These are the activations of a small neural network, seen along a few directions. Each row is one input.
In each table, some parts of the input vary, and every possible input appears once, in random order.
A made-up example of a description, with smaller parts first: one of 4 places along a line, together with either a single point or one of 11 places along a line or (one of 2 separate values, together with one of 8 places around a ring).
Shared parts are said once, and a part with two or three values counts as separate values.

Other details of the inputs shift rows strongly along two fixed directions, in all tables alike. That doesn't count.

A family of inputs:
x1: -16 -8 3 -44 22 -27 34 15 20 -13 28 4
x2: 12 -11 -5 36 -4 18 -62 -7 -26 -5 -43 7
x3: -9 57 -16 27 23 27 -118 36 -49 44 -53 41
x4: 22 21 0 42 -20 25 -24 -5 -9 22 -19 -12
x5: -1 -22 -3 -16 -8 -10 48 -7 21 -20 14 -1
x6: -51 -29 -5 -96 36 -51 63 4 2 -73 35 19
x7: -22 79 11 -24 40 -26 -68 69 -20 44 17 53
x8: 10 28 -9 -9 12 -14 -27 13 1 16 -2 14
x9: -23 32 3 -55 29 -49 15 44 2 -3 31 51
x10: 15 -32 2 15 -27 20 48 -24 14 -13 0 -16
x11: 34 29 -11 45 -14 25 -50 -13 -6 30 -31 -27
x12: 16 -33 -4 14 -24 18 44 -27 21 -17 -3 -24
x13: -14 47 -8 -17 41 -18 -98 62 -33 10 -26 56
x14: 47 14 -6 94 -45 64 -56 -33 -9 35 -49 -45
x15: -7 28 4 -7 17 1 -30 31 3 23 5 13
x16: 8 64 0 18 20 6 -84 34 -14 49 -10 4
x17: 42 -80 -1 68 -58 61 35 -80 20 -6 -19 -76
x18: 34 -15 -3 65 -44 54 -3 -35 4 9 -29 -40
x19: 7 -56 3 -1 -29 4 85 -34 23 -34 15 -16
x20: -2 87 -8 -29 44 -20 -78 70 -8 41 -4 48
x21: -55 -24 -1 -101 41 -65 69 1 1 -75 40 22
x22: 19 -52 -1 28 -41 31 61 -42 21 -24 -4 -34
x23: -43 37 13 -78 51 -69 28 54 -1 -3 50 43
x24: 15 -18 3 15 -20 13 36 -23 4 -5 -4 -20
x25: 21 16 1 23 -9 23 -22 6 -8 25 -15 3
x26: 47 12 2 103 -41 87 -96 -21 -14 61 -48 -35
x27: -34 -2 13 -55 22 -46 45 26 10 -13 45 32
x28: -6 25 10 -11 15 -5 -25 30 -11 28 10 25
x29: -9 23 -11 30 3 27 -69 1 -37 22 -51 14
x30: 30 -55 -7 30 -40 17 55 -65 20 -23 -8 -53
x31: 32 13 8 74 -29 68 -64 -10 -14 49 -31 -21
x32: -28 9 -6 -46 34 -24 -23 8 -22 -31 7 29
x33: -35 -1 10 -54 24 -40 53 26 17 -22 41 15
x34: -24 59 -12 -40 49 -5 -95 55 -37 6 -8 48
x35: 28 -25 10 55 -32 52 -6 -31 -5 22 -17 -33
x36: -12 -52 1 -43 6 -26 84 -20 33 -36 32 -22
x37: 12 57 -7 5 14 -6 -61 29 -8 32 -12 18
x38: 24 -82 3 39 -46 37 63 -67 27 -22 0 -61
x39: 14 -12 -15 35 -10 51 -64 -23 -31 -7 -33 -11
x40: 0 -67 5 -6 -21 -5 77 -43 28 -32 24 -34
x41: 1 -68 1 16 -25 14 31 -41 0 -48 -30 -32
x42: 0 -18 0 -14 3 -12 18 -10 13 -2 16 -9
x43: -38 47 0 -77 43 -69 20 61 7 -11 40 58
x44: 14 81 8 44 12 36 -118 45 -30 73 -25 18
x45: -6 17 12 -10 14 -6 -4 18 -6 16 12 6
x46: -26 56 -12 -42 54 -20 -92 48 -39 2 -3 59
x47: 7 -4 7 35 -20 21 0 -13 1 10 -1 -25
x48: -34 63 12 -63 53 -55 -34 72 -15 29 35 66
x49: -38 -3 3 -89 42 -75 63 24 23 -28 55 21
x50: 30 18 0 57 -15 47 -62 -10 -5 40 -28 -34
x51: -18 -10 10 -17 0 -18 34 4 10 -9 28 2
x52: 10 -10 -9 -14 -1 -8 21 -7 16 -8 5 -5
x53: -9 -14 0 -4 10 -16 -23 0 -15 -25 -24 16
x54: -8 -63 10 -6 -22 5 87 -32 28 -35 25 -28
x55: -19 -28 -7 10 -7 2 15 -34 -18 -20 -30 -3
x56: -21 9 4 -54 21 -52 57 19 7 -20 32 19
x57: 31 6 -2 56 -20 39 -44 -26 -4 33 -23 -44
x58: 6 -32 7 22 -23 15 21 -25 12 -2 7 -23
x59: 8 75 0 1 22 2 -84 55 -25 54 -12 48
x60: -24 8 0 -48 15 -46 57 20 15 -27 30 16
x61: -15 -24 12 -16 -4 -18 62 -10 12 -20 30 -12
x62: -72 -12 -11 -109 61 -84 63 38 -5 -54 35 68
x63: -10 -53 2 -36 1 -26 91 -29 32 -38 32 -35
x64: 39 9 2 94 -39 68 -64 -29 -11 44 -37 -49
x65: 12 -53 -5 4 -28 -7 87 -51 29 -41 9 -49
x66: -29 7 -8 -12 23 -18 -21 1 -28 -7 -21 35
x67: -6 13 6 -1 5 -6 -10 11 3 12 12 2
x68: -6 86 -6 -18 36 -17 -71 64 -10 39 -6 40
x69: 21 29 -3 40 -16 27 -51 8 -10 31 -20 9
x70: 0 -32 5 -13 -14 -18 69 -23 10 -25 19 -7
x71: -10 -21 9 -6 -8 0 32 0 13 -6 20 -1
x72: 17 -41 0 53 -34 33 -22 -43 -15 -18 -51 -34
x73: -25 35 -2 -59 33 -53 11 46 9 -6 29 47
x74: 25 -3 -9 19 -12 14 2 -21 11 2 -15 -31
x75: 25 -69 3 42 -56 26 79 -68 17 -30 -3 -47
x76: 34 -39 7 85 -58 67 -11 -52 0 19 -23 -47
x77: 55 -25 -4 105 -67 88 -34 -51 -3 27 -48 -46
x78: -27 18 -12 -10 31 -15 -43 15 -34 2 -21 47
x79: -19 0 5 -40 19 -37 28 12 14 -9 32 6
x80: 18 -17 -7 10 -15 10 18 -17 15 -6 -3 -15
x81: 14 58 -9 8 15 4 -60 30 -5 33 -17 8
x82: -22 -50 8 -37 0 -26 97 -18 32 -43 38 -23
x83: 21 -19 10 53 -34 47 -11 -23 -2 22 -11 -22
x84: 1 81 0 -11 30 -16 -83 60 -27 51 -4 56
x85: 21 -15 -10 6 -11 10 19 -18 16 -6 -7 -22
x86: -5 -4 -2 -18 -1 -22 37 -2 15 -16 15 2
x87: -13 -41 4 -36 -8 -27 105 -16 26 -45 30 -9
x88: -10 24 -6 -9 24 -6 -71 41 -25 0 -31 33
x89: -6 -55 15 -6 -19 -10 80 -36 12 -26 28 -24
x90: 4 20 -6 -14 9 -17 -11 14 5 6 4 15
Each input here is: one of 6 places around a ring, together with either one of 3 separate values or (one of 2 separate values, together with one of 6 places along a line).
Question: Changing only the place on the ring of 6 turns x52 into x30. The same change can be made to x19. Which row results?
Answer: x75
Question: Changing only the place on the ring of 6 turns x57 into x42. The same change can be made to x55. Which row results?
Answer: x78
Question: Changing only the place on the ring of 6 turns x88 into x2. The same change can be made to x31. Which row results?
Answer: x27
Question: Start at x23 and move only the place on the line of 6, one step at a time. The first step leads to x61. Which rows follow, in order?
Answer: x47, x64, x16, x57
Question: Change only the choice among 2 separate values in x89. List by row number the other rows that result.
Answer: x70

A family of inputs:
x91: -29 65 14 -54 52 -38 -46 70 -11 45 29 61
x92: -34 -30 -12 -60 17 -40 44 -14 0 -57 35 33
x93: -23 4 6 -5 20 -22 -27 -6 -33 -10 -14 -1
x94: -5 15 -4 -8 5 -5 -1 10 15 -7 14 -17
x95: 40 -18 5 75 -47 50 4 -39 -3 19 -25 -30
x96: 11 46 7 50 -10 46 -89 22 -19 67 -17 0
x97: -33 -20 10 -64 32 -46 18 44 -1 -48 18 42
x98: 37 48 -7 46 5 39 -108 15 -16 62 -31 -10
x99: 6 3 3 12 -22 -3 31 0 3 1 3 3
x100: -12 -19 15 -27 6 -21 56 -1 13 -7 30 12
x101: 25 -32 -6 17 -38 7 59 -43 23 -27 -10 -39
x102: 17 -36 -4 -3 -20 -8 65 -34 27 -31 5 -28
x103: 12 15 -6 10 4 10 -35 8 4 21 -1 -18
x104: 29 26 -4 19 6 14 -46 4 -1 30 -14 -3
x105: -48 19 -17 -55 46 -57 -5 44 -1 -11 -6 60
x106: 9 -41 12 51 -42 43 38 -42 13 -6 5 -45
x107: -3 -46 -10 -4 -12 32 42 -39 -14 -43 -20 -21
Question: What is each input in this table made of?
Answer: either one of 5 separate values or (one of 2 separate values, together with one of 6 places along a line)
Question: Change only the choice among 2 separate values in x104. List by row number the other rows that result.
Answer: x100
Question: Start at x94 and move only the place on the line of 6, one step at a time. The first step leads to x103. Which rows follow, in order?
Answer: x98, x104, x102, x101
